Each row below holds a small network's activations on one input, seen along a few directions.
In each table, some parts of the input vary, and every possible input appears once, in random order.
A made-up example of a description, with smaller parts first: values(2) and (point or ring(9) or (line(4) and ring(5))).
Shared parts are said once, and a part with two or three values counts as separate values.
In the rows, zero is written as 128.

Other details of the inputs shift rows strongly along three fixed directions, in all tables alike. That doesn't count.

Rows:
R1: [109 109 156  84 125 128 189 144 100 165 139]
R2: [149 165 101 195 105 116 145 126 162 102 110]
R3: [126  89 145  37 137 147 137 158  87 177 167]
R4: [120 108  99 145 146  93 133  43 119 116 123]
R5: [121 106 114 136 107 142 157 124 183 127 143]
R6: [119 108 118 145 100 151 167 116 166 121 136]
R7: [153 161 146 213 111 116 151 101 214 100  75]
R8: [111 162 106 187 115 141 115 113 171  95  92]
R9: [147 188  74 189  96 141  61 117 142  98 113]
R10: [197 172  83 154 123 128  60 147 132 104 114]
R11: [101  49  80  96  50 101 159  38 140 169 132]
R12: [124 139 132  99 156 141  81 160  62 128 119]
R13: [ 65  91 174 130 152 147 180 131 121 150 148]
R14: [193 198  85 171 120 113  78 150 105  94 103]
R15: [134 131 105  69  83 153  88 123 128 132 137]
R16: [137 147 121 221 122 133 163 109 209  79  69]
R17: [ 87  93 169 135 143 142 194 118 191 159 112]
R18: [133 103 175  90 218 142 105 178  31 120 131]
R19: [143 109 181 108 236  99 138 206  38 122 146]
R20: [106 150  94  76  40 154  96 101 148 151 151]
R21: [181 147 163 179 221 103  98 180 106  91  73]
R22: [120 154  96 148  43 122 169  98 226 113 105]
R23: [155  97 171  99 209 121 110 189  49 136 155]
R24: [ 81 116 157 118 128 138 141 124 141 125 135]
R25: [103 100 161  92 128 118 181 147 115 135 166]
R26: [157 136 143 151 189 127  86 161 100 122 132]
R27: [144 129 103  34 110 165  75 142  57 159 158]
R28: [ 90 100 176 137 140 141 197 111 188 171 119]
R29: [156 115 108  44  94 146  79 153  71 136 187]
R30: [ 73  88 201 144 199 125 181 152 125 149 143]
R31: [166 165 146 166 180  94 125 166 119 114  96]
R32: [151 129 106 224 142  33 132  75 125 101  54]
R33: [ 88  70 157 142 167  63 240  60 118 138 129]
R34: [111 141  73  74  37 155  75 108 133 143 183]
R35: [102 131 114 108 133 139 105 143 129 127 138]
R36: [ 79  85 145 122 120 150 189 110 189 157 154]
R37: [144 146 163 204 159 120 123 120 160 102 106]
R38: [183 160 143 167 164 112  83 156 120  79  82]
R39: [130 160 122 224 120 138 150  94 218 100  56]
R40: [136 132 126 102 134 125 142 161  95 125 115]
R41: [128 133 109 102 121 128 144 152 107 112 130]
R42: [147 138  55  55  33 170  96 113 130 148 151]
R43: [124 145  73  51  70 152  42 135  86 123 185]
R44: [148 103 123  54 163 138  95 180  68 125 156]
R45: [128 139  39  49  49 144 107 139 145 126 166]
R46: [109 135 119 107 129 137 100 142 130 142 124]
R47: [ 85  99 181 138 129 112 226 127 175 125 123]
R48: [ 96  98 182 151 144 147 200 109 158 168 126]
R49: [157 195  95 158 114 126  37 134 131  85  92]
R50: [106 100 174 113 152 115 203 150 131 172 148]
R51: [ 75 117 110 105  49 168 162  88 170 176 157]
R52: [120 124 138 161 132 110 182 139 168 136 134]
R53: [141 157  68  49  26 136 105 122 131 143 160]
R54: [ 97  82 153 131 105 152 207 114 162 156 150]
R55: [ 96 134  77 121  58 150 121 103 183 154 160]
R56: [ 95 129 150 122 123 148 145 119 124 157 123]
R57: [138  97 188  82 158 132 141 157  76 153 159]
R58: [194 204  66 134  78 111  54 140 121  94 126]
R59: [175 176 112 198 174 129  65 142 109  71  94]
R60: [133 125 121 122 123 153 113 129 111 137 146]
R61: [148 116 214 107 221 122 105 170  40 144 141]
R62: [118  78 164 201 189  66 145  66 107 133  70]
R63: [154 124 135 119 133 145 125 144  99 142 136]
R64: [ 79 128 122 122  84 145 160  98 196 170 132]
R65: [ 94  90 170 123 153 126 212 149 116 141 148]
R66: [187 182 118 186 176 120  54 148 121 102  96]
R67: [163 165  99 199 110 133 122 118 186  85  64]
R68: [126 138  60  60  52 138 125 136 156 143 148]
R69: [ 91  93 145  97  99 152 162 108 159 144 164]
R70: [ 99 140 148 146  95 139 138 103 165 147 136]
R71: [122  77 211  88 206 124 156 176  67 123 141]
R72: [121 131 108  51 120 149  70 154  69 169 180]
R73: [133 138 164 203 200 122 142 139 169  95  80]
R74: [182 182 136 154 160 120  50 142 101  97  94]
R75: [188 177 161 191 197  80  92 178  77  79 104]
R76: [144 130 140  86 160 135  75 154  78 105 135]
R77: [118  97  76  84 113  86  44  85  30 151 134]
R78: [ 66  68 152 115 172  88 183  57  87 156 148]
R79: [173 170  55 144  55 140  66 113 172  75 132]
R80: [116 106  98 200 109  86 193  19 198 106 100]
Each input here is: line(4) and (values(2) or (values(3) and ring(6))).
Question: Changing only the line(4) part turns R22 into R38. The same change can be made to R25. Which row results?
Answer: R79
Question: Changing only the line(4) part turns R59 into R13. The same change can be made to R15. Which row results?
Answer: R49
Question: Changing only the line(4) part turns R74 into R53. The same change can be made to R48. Which row results?
Answer: R14
Question: A walk changes only the ring(6) part. It starts at R23 and steps to R5. List the rest of the walk in order.
Answer: R44, R21, R3, R10
Question: Which other rows does R1 become when the line(4) part takes its other values? List them by row number.
Answer: R27, R42, R56
Question: Which other rows does R36 become when the values(3) part takes its other values? List them by row number.
Answer: R59, R69
Question: Which other rows does R10 become when the line(4) part takes its other values? List them by row number.
Answer: R50, R66, R72
Question: Which other rows does R62 become when the values(2) part takes its other values? List them by row number.
Answer: R4

Rows:
R81: [190 202 113 160 113 156  90 168 162  74 110]
R82: [142 150  55  77  87 137  63 117 118 115 167]
R83: [131 124 158  61 193 117  69 175  16 119 147]
R84: [111 110 123 169 110 139 181  79 211 138 113]
R85: [164 161 122 201 188 100  96 150 100  76  98]
R86: [155 158  94  89 136 122  67 154  43 129 156]
R87: [151 171  84 178  84 107 112 107 173 114 103]
R88: [ 92  92 202 150 158 125 177 115 126 152 129]
R89: [124 110 193 174 180 121 176 116 133 150 104]
R90: [163 137  74  77 120 122  68 154  70 119 158]
R91: [110 119 111 125  69 131 167  90 194 135 108]
R92: [131 149  98 158  99 131  86 114 149  97 103]
R93: [137 174  66 160  51 126  87  88 180 109 130]
R94: [111  80 174 136 166 115 196 123 143 143 128]
R95: [ 91  86 116  40  89 140 162 131 106 169 157]
R96: [106 124 163 169 161 115 176 133 133 119  98]
R97: [132 134 134 160 110 114 161  97 176 135 111]
R98: [ 86  57 141  48 112 154 149 123 101 166 187]
R99: [ 87  69 127  45  84 160 165 108 129 177 156]
R100: [148 153 212 184 252 130 111 215  99 125  97]
Question: Describe the family of inputs behind these rows.
Answer: values(2) or (values(3) and ring(6))
Question: Which of the alternatives is R96?
Answer: values(3) and ring(6)
Question: Which other rows does R83 become when the ring(6) part takes its other values? List them by row number.
Answer: R91, R92, R95, R96, R99
